These are the activations of a small network on made-up records, seen along a few directions, one row for each record.
After each row come some of the record's fields: Y, W, C, N, G, Z, L.
A field that a record lacks is written none.
The largest differences between rows may come from other fields.
In the rows, 500 means zero.
Random noise pushes rows far along 13 fixed directions. That doesn't count. These rows show it; they differ only by the noise:
[547 561 510 510 496 632 625 291 426 513 437 430 482 569 416 467 366 510
 499 496 369 392 355 520 529 620 443 484 572 566 644]
[493 419 648 430 445 827 456 422 549 419 331 355 418 459 538 458 411 484
 422 337 489 533 662 450 251 323 297 582 560 359 601]
[547 597 294 610 487 383 560 428 661 693 574 579 636 658 547 354 417 583
 647 501 571 487 555 672 578 392 745 414 359 430 188]
[513 585 122 679 545 673 364 415 629 555 369 488 648 298 580 379 542 525
 505 256 678 548 464 720 560 346 480 684 481 447 413]
[585 535 522 518 504 599 382 589 824 415 701 422 521 616 458 804 275 512
 265 395 347 249 592 323 498 407 639 622 646 159 398]
[378 553 349 462 629 642 321 470 264 404 328 486 658 479 581 392 545 488
 402 419 623 306 436 592 443 518 525 775 420 510 495]
[392 642 330 494 532 598 498 432 357 444 378 487 514 537 509 399 540 493
 508 494 590 337 254 456 480 584 436 623 310 630 616]
[623 477 573 710 563 455 515 422 439 478 244 431 520 533 393 267 301 586
 375 574 371 421 454 549 549 604 492 485 695 402 650]
[498 471 512 530 566 608 373 623 591 415 436 442 524 362 443 547 540 540
 329 401 529 483 542 541 396 535 569 619 594 448 675]
[392 481 688 444 516 801 234 462 552 412 549 469 616 491 674 630 368 495
 255 438 373 358 720 500 284 519 669 530 862 317 744]
[492 817 269 675 379 478 522 514 571 701 479 396 473 391 452 600 443 612
 493 454 449 528 296 630 567 727 504 513 476 672 619]
[354 567 423 439 416 682 407 426 513 498 380 475 496 415 692 353 603 446
 537 386 605 657 523 591 320 487 329 508 451 664 652]
[619 331 508 569 580 418 550 486 696 435 431 508 462 440 440 285 592 483
 494 452 500 737 597 644 423 500 445 456 526 571 494]
[449 490 538 588 473 451 558 592 532 441 431 521 492 506 631 480 600 628
 417 688 316 441 652 282 519 556 445 472 566 301 285]
[589 447 553 460 459 255 543 706 577 485 386 447 498 508 416 405 550 524
 432 505 466 634 563 559 622 600 402 486 537 525 439]

[392 485 513 571 414 606 437 398 810 463 626 630 455 498 815 453 545 424
 598 521 523 686 678 332 395 279 449 242 554 409 555]
<Y:y2 W:w1 C:c1 N:n5 G:g1 Z:z1 L:l2>
[464 629 393 548 475 499 496 367 477 558 481 557 600 570 580 395 459 490
 548 577 495 407 330 541 682 617 577 354 596 604 662]
<Y:y1 W:w1 C:c2 N:n3 G:g2 Z:z1 L:l2>
[508 659 453 540 544 422 432 300 265 589 515 423 498 710 596 540 256 493
 468 559 358 325 518 576 458 559 476 668 396 485 115]
<Y:y1 W:none C:none N:none G:g3 Z:none L:l3>
[702 429 629 509 506 677 637 267 522 474 412 309 300 655 346 483 178 477
 500 417 386 402 483 407 381 295 341 586 430 349 419]
<Y:y1 W:w1 C:c2 N:n4 G:g2 Z:z2 L:l2>
[762 342 612 505 520 396 543 569 612 386 219 414 406 711 237 153 246 444
 493 420 685 437 412 443 600 209 390 518 368 342 603]
<Y:y1 W:w1 C:c2 N:n1 G:g1 Z:z1 L:l3>
[471 537 529 508 618 469 562 347 374 399 589 526 388 726 479 476 413 444
 521 640 442 282 337 322 408 553 518 543 322 529 434]
<Y:y1 W:none C:none N:none G:g3 Z:none L:l3>
[440 465 622 463 558 699 434 372 381 455 548 440 522 530 594 595 422 481
 431 436 359 498 745 522 215 422 445 675 516 415 309]
<Y:y2 W:w2 C:c2 N:n6 G:g1 Z:z1 L:l2>
[512 527 482 298 563 475 545 390 228 497 539 548 653 558 428 568 496 417
 514 520 437 302 276 612 820 727 563 501 683 651 641]
<Y:y1 W:none C:none N:none G:g3 Z:none L:l3>
[515 556 396 583 455 589 504 674 540 565 413 434 499 418 367 610 484 680
 452 441 610 329 515 404 474 350 624 658 395 242 346]
<Y:y1 W:w2 C:c2 N:n6 G:g1 Z:z1 L:l3>
[514 408 624 415 526 376 501 450 427 494 444 542 498 634 620 369 474 458
 552 586 496 548 629 541 534 427 541 387 515 484 343]
<Y:y1 W:w1 C:c1 N:n5 G:g2 Z:z1 L:l2>
[403 367 469 304 633 602 532 372 252 378 511 564 574 495 515 458 674 414
 585 481 567 419 448 519 477 511 444 615 412 601 432]
<Y:y2 W:none C:none N:none G:g3 Z:none L:l2>
[586 583 313 783 637 287 441 532 554 496 448 544 521 459 363 396 427 527
 441 564 586 419 256 557 654 590 616 567 459 555 622]
<Y:y2 W:w1 C:c2 N:n1 G:g1 Z:z1 L:l3>
[529 360 603 519 623 669 447 585 573 417 496 528 546 358 341 523 524 524
 418 415 667 495 501 550 382 392 673 518 550 423 825]
<Y:y2 W:w1 C:c2 N:n2 G:g1 Z:z1 L:l3>
[584 417 646 438 593 577 697 244 296 550 504 516 586 708 437 434 316 520
 611 624 426 334 507 546 575 436 689 384 544 404 434]
<Y:y2 W:w1 C:c2 N:n2 G:g2 Z:z1 L:l2>
[530 435 676 268 372 365 441 739 554 418 427 439 509 581 513 528 494 402
 399 461 506 511 557 365 697 441 316 480 623 415 539]
<Y:y1 W:w1 C:c2 N:n4 G:g2 Z:z2 L:l3>
[535 443 219 558 762 386 224 425 514 315 518 564 693 503 519 311 494 284
 387 277 658 517 416 744 454 456 468 831 385 637 380]
<Y:y2 W:w2 C:c2 N:n6 G:g1 Z:z1 L:l2>
[549 550 293 548 422 319 597 539 721 603 704 569 494 535 479 641 556 562
 607 531 470 430 451 392 701 494 593 421 461 400 159]
<Y:y1 W:none C:none N:none G:g3 Z:none L:l3>
[534 493 480 473 411 565 614 313 673 480 649 485 393 697 632 568 399 439
 595 486 356 459 577 265 467 307 293 442 432 380 155]
<Y:y2 W:w1 C:c1 N:n5 G:g2 Z:z1 L:l3>
[661 382 463 619 624 585 611 464 735 590 602 513 492 455 289 471 481 575
 598 408 705 553 557 638 436 220 815 432 360 373 458]
<Y:y1 W:w1 C:c2 N:n2 G:g2 Z:z1 L:l3>
[704 427 493 493 435 527 550 422 656 571 416 433 549 438 357 375 367 409
 563 285 602 699 479 718 709 343 398 404 611 512 649]
<Y:y1 W:w1 C:c2 N:n2 G:g1 Z:z1 L:l2>
[361 584 531 525 396 753 509 467 398 632 408 544 562 358 596 493 517 620
 563 523 582 447 492 465 508 482 618 364 628 425 803]
<Y:y1 W:none C:none N:none G:g3 Z:z1 L:l1>
[596 530 503 404 528 461 515 394 482 656 633 397 472 454 410 650 453 442
 527 332 442 758 624 907 377 602 545 599 451 770 327]
<Y:y1 W:w2 C:c2 N:n6 G:g1 Z:z1 L:l2>
[420 421 671 528 573 463 466 633 474 414 473 617 481 527 461 428 580 554
 479 679 576 375 477 298 419 502 697 378 509 387 742]
<Y:y1 W:none C:none N:none G:g3 Z:none L:l3>
[534 493 575 363 436 683 536 444 526 550 475 377 456 637 436 527 352 469
 553 322 570 454 565 489 370 243 414 599 319 398 390]
<Y:y1 W:w1 C:c2 N:n3 G:g2 Z:z1 L:l3>
[476 556 548 489 348 280 458 739 767 556 706 515 394 627 544 663 474 515
 507 590 461 569 606 345 437 507 570 363 431 437 374]
<Y:y2 W:none C:none N:none G:g3 Z:none L:l2>
[423 476 474 589 473 645 599 479 525 586 440 545 481 247 517 389 706 608
 640 519 588 715 535 628 348 551 560 375 507 665 699]
<Y:y2 W:w1 C:c2 N:n1 G:g2 Z:z1 L:l1>
[510 512 574 473 425 647 702 356 444 682 509 512 499 430 408 503 504 582
 677 504 489 560 484 635 491 532 631 333 533 602 687]
<Y:y1 W:w1 C:c2 N:n1 G:g1 Z:z1 L:l2>
[519 439 744 363 535 631 642 391 528 451 680 526 493 656 404 648 421 482
 503 574 339 369 489 383 478 558 665 348 585 473 686]
<Y:y1 W:w1 C:c2 N:n3 G:g2 Z:z1 L:l2>
[516 387 678 384 558 579 480 707 282 490 308 419 610 376 382 542 538 626
 409 470 558 450 715 611 526 418 594 643 556 355 455]
<Y:y2 W:w1 C:c2 N:n1 G:g1 Z:z1 L:l2>
[645 540 438 622 538 325 492 626 712 674 550 519 448 465 406 507 477 563
 603 461 705 646 543 629 581 316 730 390 332 462 444]
<Y:y1 W:w1 C:c1 N:n5 G:g1 Z:none L:l2>
[331 656 404 494 277 458 467 848 514 589 396 505 578 408 601 570 605 633
 524 513 621 472 511 300 673 400 403 519 441 300 426]
<Y:y2 W:none C:none N:none G:g3 Z:z1 L:l3>
[356 515 480 680 542 627 437 313 579 524 552 601 411 555 721 357 523 563
 595 690 535 451 582 417 106 421 740 370 365 485 505]
<Y:y1 W:w1 C:c2 N:n1 G:g2 Z:z1 L:l2>
[497 405 646 334 525 506 666 573 356 541 595 656 762 491 464 571 659 590
 536 645 420 411 580 568 846 612 763 318 743 437 528]
<Y:y1 W:w1 C:c2 N:n2 G:g1 Z:z1 L:l3>
[522 424 660 314 454 516 714 631 540 499 606 431 323 588 189 665 501 486
 623 419 605 487 417 338 340 407 460 505 199 523 543]
<Y:y2 W:none C:none N:none G:g3 Z:none L:l3>

Here are new rows. What are their fields?
[550 765 378 699 383 413 574 405 341 678 375 411 465 640 448 512 221 616
 537 618 411 230 284 383 702 564 461 489 460 369 390]
<Y:y1 W:none C:none N:none G:g3 Z:none L:l3>
[399 714 529 560 254 421 522 650 376 771 244 371 476 560 538 316 350 679
 646 525 708 568 580 527 368 332 470 436 216 424 428]
<Y:y2 W:w1 C:c2 N:n2 G:g2 Z:z1 L:l2>
[595 594 434 538 347 561 795 324 483 751 461 533 545 483 351 489 409 590
 709 516 486 515 295 540 862 498 517 253 602 526 635]
<Y:y1 W:w2 C:c2 N:n6 G:g1 Z:z1 L:l2>
[597 430 636 450 506 635 734 512 284 697 372 358 469 381 170 543 487 692
 630 414 559 592 621 750 346 442 642 547 389 525 453]
<Y:y2 W:w2 C:c2 N:n6 G:g1 Z:z1 L:l2>
[448 499 624 464 420 560 604 308 203 640 245 506 545 518 652 253 468 582
 621 677 436 541 565 596 606 527 453 304 636 544 568]
<Y:y1 W:w1 C:c2 N:n1 G:g2 Z:z1 L:l2>
[526 536 531 227 374 513 533 561 631 688 643 410 461 549 487 567 528 481
 618 293 592 772 706 858 257 457 562 500 273 768 341]
<Y:y1 W:w1 C:c2 N:n3 G:g1 Z:z1 L:l3>
[559 469 632 416 454 386 549 521 414 591 541 416 499 528 490 564 457 476
 504 504 373 661 668 673 449 598 460 490 521 606 359]
<Y:y2 W:w1 C:c2 N:n2 G:g1 Z:z1 L:l2>
[487 520 561 530 473 550 563 478 579 542 537 572 522 522 451 463 471 523
 584 532 561 544 480 484 480 429 601 343 512 493 683]
<Y:y2 W:w2 C:c2 N:n6 G:g1 Z:z1 L:l2>
[504 516 389 328 679 472 578 480 449 389 693 599 553 727 410 574 554 420
 542 514 624 225 297 409 640 473 682 603 200 572 421]
<Y:y1 W:w1 C:c2 N:n3 G:g1 Z:z1 L:l3>
[415 552 450 495 470 296 375 744 481 434 489 498 488 473 573 554 624 505
 397 578 510 504 539 459 499 641 454 627 443 568 398]
<Y:y2 W:w1 C:c2 N:n1 G:g1 Z:z1 L:l3>
[351 532 436 610 678 452 273 471 313 371 421 549 572 432 683 360 630 463
 333 622 457 469 476 600 330 766 517 633 545 680 595]
<Y:y1 W:w1 C:c2 N:n3 G:g2 Z:z1 L:l3>
[587 484 366 667 504 285 714 618 535 460 408 462 288 358 362 544 717 588
 555 631 421 544 379 246 654 569 262 545 336 454 222]
<Y:y1 W:none C:none N:none G:g3 Z:none L:l2>
[447 605 525 381 394 531 543 368 402 593 580 491 502 608 544 563 395 469
 578 539 424 399 417 507 577 606 544 375 592 564 577]
<Y:y1 W:none C:none N:none G:g3 Z:none L:l2>
[477 584 457 330 370 665 479 596 536 509 540 418 524 472 445 756 439 442
 518 303 622 372 390 324 722 331 341 578 547 332 597]
<Y:y2 W:none C:none N:none G:g3 Z:none L:l3>
[459 414 672 443 541 775 603 279 343 584 542 493 551 410 601 555 568 596
 522 531 308 622 801 729 314 574 615 454 676 545 447]
<Y:y1 W:w1 C:c2 N:n3 G:g1 Z:z1 L:l2>
[549 451 492 405 500 359 609 601 448 639 478 486 514 545 333 471 515 543
 663 454 683 530 547 645 538 370 651 490 270 458 264]
<Y:y1 W:none C:none N:none G:g3 Z:none L:l2>
[425 621 388 533 475 672 520 269 490 598 744 534 505 442 613 778 512 503
 529 502 321 450 444 518 457 643 539 506 608 565 456]
<Y:y1 W:none C:none N:none G:g3 Z:none L:l3>
